A small network was shown many inputs. Here are its activations along a few directions, one row for each input.
Each table varies a few parts of the input and shows all the possible inputs, shuffled.
Descriptions start from the smaller parts, as in this example, which fits no table here: one of 3 separate values, together with either a single point or one of 9 places around a ring or (one of 4 places along a line, together with one of 5 places around a ring).
Shared parts are said once, and a part with two or three values counts as separate values.
In the rows, 128 means zero.

Other details of the inputs vary at random and push rows far along two fixed directions, the same in every table; ignore that.

Rows:
R1: [190 123 109 187  50  41 159 130 127 162  90 112 133]
R2: [ 89  84 125 182 155 149 132  81 143 133 184 121 152]
R3: [113 150 157 157 149 129 116  91 126 105 153 119 143]
R4: [116 139 167 151 134 143  76 117 129 128 152 138 139]
R5: [114 151 151 156 138 133 109 103 120 108 166 129 154]
R6: [ 83 152 153 139 121 135  94 108 124 123 143 128 158]
R7: [209  87  63  53 117 112 192 200 122 160  71 124  61]
R8: [119 156 108  27 204 192 183 165 139 114 153 142  86]
R9: [ 87 149 154 138 121 136  97 103 126 118 139 136 161]
R10: [112 155 150 162 145 135 113  97 126 105 154 125 144]
R11: [126 129 125  20 208 200 154 171 139 121 136 149  74]
R12: [ 70  69  72  36 201 215 185 154 139 135 161 136 102]
R13: [174 102  48  45  98 108 208 205 112 158  66 120  87]
R14: [110 161 157 153 135 131 108 106 130 120 168 126 149]
R15: [ 86 141 153 143 134 134 101  94 121 107 128 121 152]
R16: [ 85 145 145 148 130 139  98  99 121 107 130 128 153]
R17: [ 85 148 160 140 132 131 104  91 132 115 126 126 150]
R18: [ 85 148 157 141 132 130 103  96 141 107 127 127 152]
R19: [117 132 159 160 144 147  81 108 125 112 139 138 134]
R20: [119 128 163 157 147 140  82 108 134 103 138 133 135]
R21: [120 129 161 154 137 146  77 115 119 115 150 142 144]
R22: [116 139 167 157 141 145  84 106 136 120 137 143 132]
R23: [119 135 168 151 135 144  80 112 130 123 148 147 142]
R24: [124 125 116  27 204 206 149 187 122 115 142 151  83]
R25: [207  91  55  52 106 116 181 218 115 168  88 125  69]
R26: [111 157 165 154 147 127 119  89 137 113 151 124 141]
R27: [113 150 154 159 148 128 114  97 135  97 154 120 145]
R28: [191 116 102 190  52  44 155 133 116 154  91 107 135]
R29: [ 88 142 147 141 123 138  94 105 115 110 141 132 162]
R30: [196 100 119 185  48  53 127 142 126 170  74 124 123]
R31: [163 114 105 172  35  46 144 132 122 165  65 114 142]
R32: [111 155 149 157 137 133 105 108 119 112 169 121 151]
R33: [165 116  99 173  36  48 142 124 127 162  62 112 136]
R34: [120 152 112  24 208 185 184 164 148 106 152 137  87]
R35: [185  20  30  77 124 131 208 191 139 188 103 127  68]
R36: [126 129 121  22 207 198 152 176 147 113 136 149  76]
R37: [ 84 146 145 142 122 138  90 111 113 115 145 123 160]
R38: [195 122 104 182  44  42 153 128 126 163  98 114 137]
R39: [167 105  95 174  42  43 140 126 125 146  63 102 139]
Description of these inputs: one of 3 separate values, together with either a single point or (one of 2 separate values, together with one of 6 places along a line).
The inputs of R18 and R34 match in every part but the choice among 3 separate values. If R12 is changed in the same way as R18 into R34, which row does it become? -> R2
Change only the choice among 2 separate values in R17. List by row number the other rows that result. -> R15
Change only the choice among 2 separate values in R31. List by row number the other rows that result. -> R13
Which other rows agree with R24 in the choice among 3 separate values? List them by row number. -> R4, R7, R11, R19, R20, R21, R22, R23, R25, R30, R35, R36

Rows:
R40: [119 124 133 149 113 119 118 114 126 132 125 128 141]
R41: [131 127 134 157 121 116 125 115 129 129 136 127 139]
R42: [118 116 128 157 120 118 127 109 130 130 130 120 139]
R43: [122 110  89  52 165 169 174 164 128 130 130 133  98]
R44: [131 137 138 148 116 113 117 115 128 127 130 123 137]
R45: [152 134  96  48 138 143 169 179 123 135 104 134  92]
R46: [149 135 132 151  90  93 118 131 120 134 105 122 136]
R47: [163  89 130 172 105 107 109 127 132 150 118 132 121]
R48: [140  86 135 168 128 131 102 118 134 140 137 133 125]
R49: [115 112 125 153 113 121 118 115 126 134 132 123 143]
R50: [123 127 134 153 119 115 124 112 129 129 126 124 138]
R51: [136 147 146 144 114 111 115 119 126 124 126 125 136]
R52: [147 118 123 160  98  93 134 118 128 140 118 119 136]
R53: [124 134 135 146 111 116 109 121 123 128 124 126 141]
R54: [117 112 126 154 115 120 120 115 125 132 132 122 143]
R55: [ 23 166 188  86 242 240  81 100 131  73 209 153 149]
R56: [126 136 136 147 115 113 117 115 130 122 121 125 139]
R57: [152 130 124 160  96  95 126 124 126 138 117 122 133]
R58: [ 33 190 201  80 240 235  78 101 132  67 199 152 141]
R59: [182 129  84  63 124 120 184 187 124 143 100 128  85]
R60: [124 115 128 157 120 117 128 109 130 130 137 120 140]
R61: [147 123  87  52 140 145 171 175 124 137 107 132  93]
R62: [126 133 136 147 113 115 111 121 123 126 124 125 141]
R63: [ 23 170 190  87 244 239  86  94 136  75 207 151 144]
R64: [122 116 128 155 118 118 126 109 131 133 138 120 140]
R65: [132 147 146 146 116 111 115 119 125 122 118 125 135]
R66: [149 108 145 161 126 127  94 124 131 134 129 136 122]
R67: [151 126  89  55 147 141 177 174 127 134 109 128  90]
R68: [130 145 144 144 112 114 112 120 122 122 117 129 138]
R69: [121 126 133 151 116 114 123 112 132 127 125 125 141]
R70: [124 136 136 146 113 114 116 115 131 125 121 125 139]
R71: [124 117 126 160 119 121 126 112 130 133 140 123 139]
R72: [162 137  96  55 143 141 174 181 126 135 115 133  89]
R73: [117 116 127 156 118 119 125 109 130 133 130 120 139]
R74: [136 138 137 154 119 115 119 118 127 124 132 126 136]
R75: [149 105  78  67 150 148 186 171 130 140 127 128  93]
R76: [119 126 133 149 114 115 122 113 133 130 125 126 141]
R77: [142 112  84  55 141 146 174 177 126 144 115 131  96]
R78: [178 107 105  62 152 152 151 187 130 142 111 143  74]
R79: [130 146 145 144 113 111 115 119 128 119 118 127 138]
R80: [126 134 136 147 114 116 114 116 123 124 121 127 139]
R81: [129 128 133 156 118 117 123 115 129 132 136 127 139]
R82: [129 147 144 142 111 112 113 120 129 122 118 127 138]
R83: [149 126  89  54 144 142 175 174 128 137 109 128  90]
R84: [126 127 134 152 117 115 123 112 130 132 133 124 139]
R85: [115 113 126 153 113 122 121 111 127 133 129 124 142]
R86: [126 121  96  48 165 166 171 168 127 130 126 137  98]
R87: [129 144 144 142 109 114 107 125 122 126 120 127 139]
R88: [115 115 126 153 115 119 124 110 134 131 129 122 142]
R89: [152 128 126 157  97  91 128 120 126 135 114 118 134]
R90: [137 147 146 146 116 110 116 118 126 122 126 125 136]
R91: [116 115 126 154 117 118 126 109 133 128 129 122 142]
Describe the family of inputs behind these rows. -> one of 4 places along a line, together with either a single point or (one of 2 separate values, together with one of 6 places along a line)
The inputs of R91 and R79 match in every part but the place on the line of 4. If R88 is changed in the same way as R91 into R79, which row does it become? -> R82
The inputs of R53 and R49 match in every part but the place on the line of 4. If R61 is changed in the same way as R53 into R49, which row does it become? -> R85
Which other rows agree with R41 in the place on the line of 4? List them by row number. -> R40, R47, R50, R52, R55, R63, R69, R76, R77, R81, R84, R86
